a =
[[ 25  15 -26 -35  19 -53  -8  10 -33   8  -6]
 [-61   3  15  13 -12  32  36 -45 -15  -1 -35]
 [-21  16  32  16  30  50  27 -11   9 -18  -7]
 [ 28  14  24  16  61   9   9  36  20 -32  16]]
Indices start at 0.
Find the entry at row 2, column 0.
A: -21
Find the entry at row 0, column 2.
A: -26
Find the entry directly above 24.
A: 32
The entry in the top-right corner -> -6
Find the entry at row 1, column 0.
A: -61
Find the bottom entry of the column that holds the smallest entry.
A: 28
The entry in row 1 and column 2: 15
The entry in the top-left corner -> 25
Find the entry just right of the largest entry.
A: 9
Find the bottom-right entry.
A: 16
Find the entry just right of -45.
A: -15
The entry just left of -53 is 19
Find the entry just right of 24.
A: 16
The entry in row 0 and column 1 is 15

arr =
[[-0.026  0.007  0.020 -0.087  0.029 -0.061  0.088 -0.013]
 [-0.092 -0.129 -0.173  0.045 -0.047  0.024 -0.186 -0.110]
 [-0.071  0.157 -0.063  0.048 -0.153 -0.162 -0.007 -0.117]
 [ 0.072 -0.127  0.007 -0.035 -0.044  0.039  0.005 -0.021]
 [-0.097 -0.102 -0.070 -0.033 -0.164 -0.044 -0.194 -0.040]
 [-0.168  0.032 -0.096 -0.071 -0.216 -0.176 -0.240 -0.022]
 [ 0.008  0.019 -0.030 -0.065 -0.092 -0.087  0.049 -0.033]
 [-0.157  0.187 -0.149  0.082 -0.236 -0.203 -0.227 -0.095]
 [-0.034 -0.055 -0.042 -0.138  0.014 -0.039 -0.014 -0.047]
 [-0.121 -0.111 -0.083 -0.060  0.037 -0.049 -0.040 -0.084]
 [ 0.026 -0.066  0.039 -0.133 -0.037 -0.034  0.021  0.022]
 [-0.218  0.191 -0.168  0.057 -0.194 -0.252 -0.199 -0.144]
 [-0.184  0.129 -0.178  0.091 -0.130 -0.196 -0.232 -0.155]]
Rows and columns are numbered from 0.
Which number is the entry in row 1 and column 1?
Answer: -0.129
Which number is the entry in row 0 and column 2?
Answer: 0.020
Which number is the entry just right of 0.191?
Answer: -0.168
The top entry of the column that holds the smallest entry is -0.061
The entry at row 0, column 0 is -0.026
The entry just right of 0.026 is -0.066
The entry at row 1, column 0: -0.092
The entry in row 0 and column 1 is 0.007
The entry in the top-right corner: -0.013
The entry directly above -0.007 -> -0.186
The entry in row 2 and column 0: -0.071
The bottom-right entry is -0.155
The entry directly below the largest entry is 0.129
The bottom-left entry is -0.184
Which number is the entry just left of the largest entry?
Answer: -0.218
The entry just right of 0.021 is 0.022
Which number is the largest entry?
Answer: 0.191
The entry directly above -0.037: 0.037
Which number is the entry directly above -0.102?
Answer: -0.127
The entry just left of -0.095 -> -0.227
The entry just right of 0.019 is -0.030
The entry directly below 0.032 is 0.019
